A small network was shown many inputs. Here are its activations along a few directions, one row for each input.
Each table varies a few parts of the input and shows all the possible inputs, shuffled.
Descriptions start from the smaller parts, as in this example, which fits no table here: one of 8 places around a ring, together with either a single point or one of 11 places around a ring or (one of 3 separate values, together with one of 6 places along a line).
Shared parts are said once, and a part with two or three values counts as separate values.

Other details of the inputs vary at random and push rows far along three fixed directions, the same in every table; ignore that.

A family of inputs:
R1: [  6  -1   9 -14   4  -9  10 -14  -6 -16  -7  -6  14]
R2: [-11  11 -33  39 -13 -25  -8 -13 -24 -14  12  24 -16]
R3: [ -1   1  -1 -17  10 -10  -2  -4  -6 -12  22 -10   2]
R4: [  0   6  -2 -13   8 -13   0  -4  -3  -7  25 -15   3]
R5: [-15  17  -3 -19  -7   4   7  -1   7  -7  -6  -8  10]
R6: [ 41 -18 -36  39  -9  46 -41   8  10  25  -7  20 -48]
R7: [ 48 -21  -2  45 -16  54 -26 -13  -6  34 -13  19 -31]
R8: [-12   9 -34  39  -9 -26 -11 -15 -25 -12  12  19 -17]
R9: [-11   6  -6 -19   9 -11  -7   8  12  -9  12 -12  -5]
R10: [-32  15   9   7  22  -4  30  17 -26  -3  -1  -3  31]
R11: [-18  15 -10  35 -19  -8  -4 -23 -31 -16  -8   8 -19]
R12: [ 20   6  -6 -25 -21   3 -18   2  27  -6  11  -5 -15]
R13: [  6  13  11 -23 -21  16  -7 -15  15  -1  -5 -13 -17]
R14: [-28   1   6  -4  28 -24  20  13  -6   4 -17   8  18]
R15: [  7  -9   7 -11  -5 -21  10  -7  -6  -8  -5 -16  14]
R16: [ 14   4  -2 -25 -23   8 -18  -9  21   0  -6  -7   8]
R17: [-29   7 -26  46  -2 -11 -11 -16  10 -32   4  21 -27]
R18: [-17   2  13 -21  -4  -3   3 -12   7  -5  -3   2   1]
R19: [ 18   0  -6 -27 -15   8 -19   5  23 -17   8  -8 -18]
R20: [ 32   5   0 -16 -20   0  -8  -7  10 -10  23  -9  -7]
R21: [-14  -4 -26  35 -27 -20  -7 -14 -26 -11  -5   7   4]
R22: [-31  10   6  -4  32 -15  33  15  -7   1 -18   3  12]
R23: [ 20   2  20 -15 -21   4 -19 -19   2  -3   2 -14   1]
R24: [-16  -5  12 -18 -12 -15   2  -3   6   3  -2 -10   1]
R25: [-42   0   2  -5  23  -8  24  11  -7   4  -8  16  27]
R26: [ 44 -24  47 -12  48  44  20  42   9  54 -10 -12  30]
R27: [ -1   6   7 -11  -8  -7  -4  -3  -7 -10   2  -8  27]
R28: [-15   5  15 -18  -5 -11  -5  -6   7  -1  -4  -2   4]
R29: [-39   5  -3   3  27 -21  19  36  -6  -3   6  13   5]
R30: [-26 -10 -13  92  56  10  35  36 -54  36 -31  42   0]
R31: [ 41 -27  43 -12  56  56  28  59  10  56  19  -7  17]
R32: [ -4  -8   0 -19  -4 -21   9  -3   9  -2 -12  -9   5]
R33: [ -5   0   1 -24   3 -10  10 -11  10  -9 -14   2   6]
R34: [ 46 -12 -16  63  -7  48 -25 -15  19  10  10  16 -39]
R35: [-13  -4  -3 -18 -14 -11   3   1   9   0  -3  -9  15]
R36: [ 19  -9  17 -14 -28   0  -9 -18   2   2   5 -21  -2]
R37: [ -2   3   6 -13  -6   0   5 -10  -6 -14   3  -4  24]
R38: [ 19   4  -5 -26 -14   2 -20   1  25  -5  11 -11 -14]
Description of these inputs: one of 2 separate values, together with either a single point or one of 6 places around a ring or (one of 3 separate values, together with one of 4 places along a line).
The inputs of R10 and R5 match in every part but the choice among 2 separate values. If R27 is changed in the same way as R10 into R5, which row does it become?
> R16
Which other rows does R30 become when the choice among 3 separate values takes its other values? List them by row number.
> R10, R11
Which other rows does R18 become when the choice among 3 separate values takes its other values? List them by row number.
> R25, R33

A family of inputs:
R39: [ -4   2   8 -23 -12  -6   5  -2  -9   3  -3 -17  23]
R40: [-20  -4  16   4  12 -24  13   2 -22   1  -2   6  13]
R41: [ 35 -41  -9  95  22  61  -3  34 -17  85 -38  45 -33]
R42: [ 11 -20  26  -9  45  44  22  41  21  53  -1   6  17]
R43: [-29   1  -1  -8  25 -14  13  15  -3  -6  -8   6   7]
R44: [ -7   8  18 -19   2   4   8 -15   5 -11 -12  -7  17]
R45: [  7  -6 -11  19 -23 -21 -14 -30 -11 -14  -6   2 -15]
R46: [ 10   0 -26  19 -27 -16 -11 -26 -19 -15  -9   0   1]
R47: [  8   5 -22  18 -15 -12 -21 -17   3 -21   7  -2 -14]
R48: [-10  11 -12  25 -29  -1 -13 -33 -19 -18 -10   5 -10]
R49: [  1   1   6 -16   6  -8  10  -5   8  -9  21 -11  10]
R50: [  4  -3 -23  19 -19 -10 -16 -20   4 -24  11   4 -13]
R51: [ -5  -5 -16  12 -26 -18 -20 -32  -5 -10 -21  13 -15]
R52: [-19   0   2   6  29 -18  19  13 -13 -10   9  -3   8]
R53: [-33   5   4  -4  19 -11  12  14 -14   0   7  -1   1]
R54: [ -6  12 -14  26 -29  -5  -6 -29 -12 -22 -19  10 -12]
R55: [-31   4   1   2  13 -16  23  12  -2   0   3   9   8]
R56: [-28   5   0  -5  19 -15  21  17  -8  -4  -3   5   0]
R57: [ 39  -1  15 -48 -29  13  -2  -6  21   5  -8 -29  17]
R58: [-43  -6 -38  95  27  -7   6  31 -35  21 -24  51 -19]
R59: [ 28   2  15 -42 -16  17 -15  -3  25  -3  11 -29  -8]
R60: [ -9   0   8 -20  -4  -7   8   8  18 -10   6  -7   6]
R61: [ 80 -15 -15  20 -27  55 -43  -3  17  22  -1   6 -41]
R62: [ 33  -2  17 -37 -15  14 -13  -2  28  -9  22 -18   5]
R63: [-32   3  -2 -10  26 -12  14  12  -5  -3  -6   8   6]
R64: [-26   3   2  -2  18 -17  19  20  -5  -7  -5   3   3]
R65: [-11   9  10 -18   1  -6  -5   7  10  -6  11 -16   6]
R66: [-22  10  14  13  15  -8  18  -3 -27 -11  -2   7  18]
R67: [ -4  12 -33  10 -20 -11 -20 -24   5 -15  -9  15 -22]
R68: [15 -9 32 -8 41 44 19 43 12 57  8 -8  8]
R69: [-25   4   3   5  17 -16  16  10 -15  -3  17  14  13]
R70: [ 35  -4  13 -51 -23  15  -9 -11  23   5 -11 -24  19]
R71: [ 28 -22  28   0  53  43  24  44   6  48   9  -8   7]
R72: [ -5  -2 -12  16 -32 -16 -20 -30 -13  -7 -10   5 -18]
R73: [-14   1  10 -19  -3  -3   0   4  12  -7  15 -12   7]
R74: [-35  -4  -1  -3  19 -11  11  12   4  -5  -1  10  14]
R75: [ 80 -16 -17  18 -42  50 -38 -13   3  29 -13   2 -18]
R76: [  5  14 -26  16 -21 -13 -18 -20 -10 -18   7  13 -21]
R77: [ 39   2  27 -31 -13  21   0 -22  18 -10   6 -31  11]
R78: [  6   8 -26  12 -21 -10 -21 -18 -13 -22   6  12 -25]
R79: [  4   8   5 -17  10 -11  10  -3   6  -8  16 -14   5]
R80: [-10   5   3 -24   7  -7  -4   5  18  -9  -1  -7  10]
R81: [-27  12   0  -1  18 -18  23  14  -3   1  -2   5   4]
R82: [  0   9  10 -18   5  -9  -4   8   6 -12  15  -9  10]
R83: [-12   5   9 -21  -4  -3   4  -1   7  -1  17 -10   6]
The inputs of R53 and R56 match in every part but one. If R59 is changed in the same way as R53 into R56, which row does it become?
> R64
What is each input in this table made of?
> one of 5 places along a line, together with either one of 3 separate values or one of 6 places around a ring
Which other rows agree with R62 in the place on the line of 5? List them by row number.
> R40, R61, R66, R69, R75, R76, R78, R82
Which other rows does R48 become when the choice among 3 separate values takes its other values? List them by row number.
> R39, R72
Which other rows agree with R47 in the place on the line of 5? List them by row number.
> R45, R46, R49, R50, R52, R71, R77, R79
